A small network was shown many inputs. Here are its activations along a few directions, one row for each input.
Each table varies a few parts of the input and shows all the possible inputs, shuffled.
Descriptions start from the smaller parts, as in this example, which fits no table here: one of 6 places along a line, together with either a single point or one of 11 places around a ring or (one of 2 separate values, together with one of 8 places around a ring).
Shared parts are said once, and a part with two or three values counts as separate values.

Other details of the inputs shift rows strongly along two fixed directions, in all tables alike. That doesn't count.

A family of inputs:
x1: [ 1  3 -6  4 -3  5 -1 -5  2  2  6 -1  6 -2]
x2: [ 0  4  0  0  4  7  1 -2  5  7  1  0  3 -9]
x3: [ 0  3 -7  6 -3  7 -2 -1 -5  4  2 -1  4 -3]
x4: [-4 10 -5  5  9 -3 -3 -8 -5  9 -3  5  1 10]
x5: [-1  5 -6  7  2  1 -5  0 -3 -3  6  3  3 -4]
x6: [ 2  3  0  3  5  4 -6 -2  8  1  6 -3  6 -5]
x7: [ 1  7 -3 -2  4  3 -1 -1 -6  1  0  1  4 -8]
x8: [ -6 -31  19  -8  -2 -19  19   5   2 -23  -7 -17 -22  10]
x9: [  0   4  -2  -4   6   3  -1  -2   2   6   0   0   3 -11]
x10: [-1  5 -4  1  4  0 -6 -3 -2 -5  5  2  4 -6]
x11: [ 2  3 -6 -5  3  6 -4 -5 -1  2  1 -3  3 -7]
x12: [ -4  10  -3   0  11  -4  -5 -10  -4   8  -3   4   2   8]
x13: [ 1  7 -5  4  2  4  1  2 -7  2  1  1  3 -6]
x14: [ 2  3 -2  3  2  5 -5 -6  7 -1  5 -1  4 -5]
x15: [ -7 -30  20   2  -6 -19  20  14  -1 -19  -5 -16 -20  15]
x16: [ 47   7  17 -44 -72  -5 -37  59  27   8 -36  81   0  32]
x17: [ 0  3 -9  3  1  3 -2 -1 -5 -1  6  3  5 -2]
x18: [ -7 -28  19  -1  -3 -20  21  15  -3 -22  -5 -14 -21  15]
x19: [ -2   8   0   1   8   1  -4 -13   3  12  -1   1   0   8]
x20: [ 0  3 -7 -2  3  2 -3 -4 -5 -3  5  2  6 -4]
x21: [ 0  5 -8  3  1  6 -2  0 -7  1  2  1  3 -3]
x22: [ 0  5 -2  7  1  2 -4  0  6  2  7 -3  7 -3]
x23: [ -3   6  -2  -2   6   3   0   1  -3   3   1   3   4 -10]
x24: [-1  3 -5 10 -1  2 -5 -1 -1  0  6  1  4 -4]
x25: [-1  6 -2  1  7 -1 -7  1 -1 -3  6  1  7 -5]
x26: [ 3  1 -5  0  1  7 -3 -7  4  1  5 -1  5 -4]
x27: [ 2  2 -4 -1  0 10 -2 -6  2  3  1 -3  4 -5]
x28: [ -5 -27  21  -3 -10 -14  27   9  -1 -15 -11 -18 -22  12]
x29: [-2  6 -4  4  4  4  1  4 -4  5  2  4  2 -8]
x30: [ 2  1 -6 -4  3  3 -5 -7  1  0  4 -1  5 -6]
x31: [ 4  5 -1  0  2  8  0 -4  3  5  0 -3  4 -7]
x32: [ 0  4 -6  3 -4  8 -1 -3  0  4  2 -3  4 -3]
x33: [ 0  1 -7  6 -2  4 -2 -2 -3  2  6  1  6 -2]
x34: [ 3  5 -2 -4  4  4 -2 -4 -1  4 -1 -2  3 -9]
x35: [-4  8 -3  8  6 -2 -4 -8 -4 12 -2  3  1 10]
x36: [-1  5 -7 -3  3  5 -3 -2 -6 -1  1  0  4 -5]
x37: [ 1  3 -2 -1  7  0 -8 -2  4  0  5 -2  6 -7]
x38: [ -4  10  -2   5   4  -1  -3 -11   1  13  -1   1   1  10]
x39: [-2  5 -2  4  0  6  2  0  3  8  2  0  4 -8]
x40: [ -2   8  -2  -3  11  -3  -6 -13   0  11  -3   2   0   6]
x41: [ -7 -29  19   0 -10 -17  22   7   3 -21  -5 -17 -22  14]
x42: [ -8 -30  20  -1  -7 -16  27  14  -3 -13 -10 -13 -22  11]
Each input here is: one of 6 places around a ring, together with either a single point or one of 6 places along a line.
Changing only the place on the ring of 6 turns x11 into x3. The same change can be made to x34. Which row results? -> x16
Change only the place on the line of 6 in x41. List by row number the other rows that result. -> x1, x22, x28, x32, x39
List by row number the other rows that have the place on the ring of 6 in common with x21. -> x4, x5, x13, x17, x18, x29
List by row number the other rows that have the place on the ring of 6 in common with x10. -> x7, x12, x20, x23, x25, x36
Start at x2 and move only the place on the line of 6, one step at a time. The first step leads to x31. Which rows follow, in order? -> x27, x26, x14, x6

A family of inputs:
x43: [-16  -8  -7  18  11  -4  15  -4  -7 -18  20 -13   1 -12]
x44: [-11  -3  -4  15  11   3  17 -29 -12  11  -1 -20  -9  11]
x45: [-16   1   0  -5  36  -8  12 -20 -11   6  -5 -17  -5   2]
x46: [ -5  -1 -14  12  -6  10   0   8  -4   1   8   3   7 -11]
x47: [ 10  -2   1 -18  -6   8  -7   9  17  -5   5  18   5  -9]
x48: [ -5  17  -3  -9  15  -2   1 -12  -5  19 -12   4  -2  -1]
x49: [-19   2   6  24  20 -15   6 -15  -4   3  11 -19   0  11]
x50: [  9   0  -8  -1   3   2 -14   0  -2 -10  11  -6   7 -15]
x51: [ 38  30 -19 -14 -44  20 -46  38  12  20  -6  59  27  -1]
x52: [  1 -35  18  -8 -27  -9  22  23   3 -15 -15  -1 -19   5]
x53: [ 17  -1  -2  -3 -22   9  -4  16   0   5  -5   9   7  -9]
x54: [ -4 -19  24 -12  -7 -22  22  14  -9   2 -28   6 -29  27]
x55: [ 29  49 -23  -5 -26  21 -51  21   8  13   6  50  40 -12]
x56: [ 10   5  -3 -19  -3   2 -12 -13  11   9 -10  13   2  23]
x57: [ 16   6   3  -9  -9   2 -19  14   4 -15  -1  10   5  -7]
x58: [ -1 -20  31 -12 -12 -22  16   8  19   0 -21  -7 -25  26]
x59: [  9   6  -4 -10  -4  -5 -20 -14   5   1  -8  18  -2  23]
x60: [ -8  -2  -3  22   8   8  16   5 -15 -11   7 -26   1 -11]
x61: [ -5  10 -16  21  12  20   7 -12  -3   9  17  -4  13 -31]
x62: [ -2   9   5  -1  17  -2  -9 -13  16  16   1  -4   7   6]
x63: [ -3 -20  23 -19   4 -33   7   9  -6 -15 -24   8 -27  29]
x64: [-22   5  -1  12  27 -16  11 -14 -25   2   3 -10  -4   9]
x65: [  0  -3 -10  -1   3   2 -13  -2   2 -10  11   2   6 -16]
x66: [-16  24 -16  19  30   5  -1 -15 -23  24   6   0   6  -2]
x67: [-12  20 -20  19  17   5  -8 -33 -14  11  15  -6  13   9]
x68: [  2 -30  23 -19 -21  -9  25  17  14 -20 -10   0 -23   1]
x69: [ -1 -22  31   0 -14 -21  18  13  12   4 -21  -2 -25  29]
x70: [ 10 -34  21 -26 -15 -11  12  21   6 -22  -9 -12 -15   8]
x71: [-13  10 -23  19  10   8  -6 -10 -10  -2  23  -7  20 -23]
x72: [ 40  28  -7 -41 -57  20 -49  35  32  21 -16  75  22  -6]
x73: [ 16   6   4  -1 -20  13  -3  18   1   1  -9   9   6  -9]
x74: [ -2 -31  15  -2 -21 -11  24  29   4 -22  -7   6 -21  13]
x75: [ -7   5 -17   1  19  19  -6 -17   1   3  19 -13  18 -29]
x76: [ -4  13 -23  19  10   8  -7  -7 -14  -2  23 -14  21 -21]
x77: [ -3  -9  -1   2   6   7  15  -9  -6  -5   8 -32  -1 -22]
x78: [  8 -22  27 -19 -23  -7  20  22   6 -22 -17 -12 -19   3]
x79: [  0  11  -8  -5   1   6  -1 -26   3  15  -6  -2  -1   9]
x80: [-13  21 -10  31  23   7  -6 -17  -2  25  14  -9  10   0]
x81: [ -4  -5   5   0  18   9  10  -6  -4 -14   9 -31   3 -17]
x82: [-11  19 -22  23  16  14  -4 -29 -14  20  11  -7   7   8]
x83: [  0 -23  30  -8  -3 -31   2   8  15 -13 -15  -1 -24  31]
x84: [-10 -11  -4   9  19  -2   8 -11  -1 -20  18 -15  -4 -18]
Changing only one part turns x68 into x84. The same change can be made to x78. Which row results? -> x57
What is each input in this table made of? -> one of 6 places around a ring, together with either one of 3 separate values or one of 4 places along a line
List by row number the other rows that have the place on the ring of 6 in common with x62. -> x45, x47, x56, x70, x75, x81
Change only the place on the ring of 6 in x82. List by row number the other rows that result. -> x44, x56, x59, x67, x79
Change only the choice among 3 separate values in x44. List by row number the other rows that result. -> x54, x69

A family of inputs:
x85: [-19 -43  33   1  -3 -31  44   6  -8  -8 -25 -29 -42  48]
x86: [ 33  47 -33  -9 -39  21 -60  37   3  20   6  82  39  -8]
x87: [ -5  54 -42 -10  79  35 -54 -80  16  18  45 -21  54 -65]
x88: [ -6 -48  35 -22  -6 -12  49  13   2 -29 -19 -38 -38  -4]
x89: [-33 -35   3  24  46   9  56 -36 -15 -16  20 -92 -13 -35]
x90: [-30   6 -23  47  57  31  24 -57   0  10  45 -74  19 -61]
x91: [ 30  13  27 -36 -47 -18 -23  45  18  26 -47  71 -11  48]
x92: [-17 -52  21  10 -12 -31  37  31 -17 -45  -1 -28 -29  23]
x93: [ 35  59 -18  -7 -37  23 -59   6  23  49 -11  75  31  23]
x94: [-15  63 -59  48  44  37 -29 -30 -32  21  46  -3  51 -57]
x95: [ 30  -6  13 -14 -69 -16 -33  65  28 -15 -11  70   1  32]
x96: [ -4  54 -53  20  45  59 -15 -51 -10  36  33 -19  49 -77]
x97: [ 38  49 -29   1 -46  22 -66  32  14  12  12  76  44  -1]
x98: [ 39  47 -25 -38  -4   0 -96   9  26  -3  10  80  40   3]
x99: [-44 -22   2  45  47 -12  51 -49 -32   1   9 -76 -23   8]
x100: [-20 -43  32  -2  -2 -31  49   3 -15  -7 -26 -22 -46  43]
x101: [-18  69 -54  40  53  40 -18 -61 -26  58  22  -3  41 -34]
x102: [ -1 -55  35 -12 -17 -10  45   8  14 -35  -9 -43 -33   6]
x103: [-16 -40  40 -38  30 -58  17 -25  11 -29 -20 -25 -44  56]
x104: [ -2 -56  32 -15 -17 -12  43   9   6 -31 -14 -44 -34   2]
x105: [ 44  -8  18 -58 -63   8 -18  49  33   5 -33  58  -5   8]
x106: [-14  63 -54  51  49  33 -30 -25 -30  25  45  -4  54 -58]
x107: [-18 -49  18   4 -10 -30  44  26 -26 -47  -7 -20 -33  16]
x108: [-41 -31 -10  52  37 -12  43 -23 -41 -35  33 -75 -10 -17]
x109: [ 45   0  27 -55 -55   2 -21  54  35   6 -37  56  -3   4]
x110: [ 28   3  25 -24 -60 -17 -26  39  37  23 -35  70 -12  56]
x111: [-20 -35  36  -3   1 -32  47   5 -14 -10 -30 -23 -47  40]
What is each input in this table made of? -> one of 3 separate values, together with either a single point or one of 8 places along a line
Changing only the choice among 3 separate values turns x107 into x101. The same change can be made to x98. Which row results? -> x103
Change only the choice among 3 separate values in x106. List by row number the other rows that result. -> x91, x109
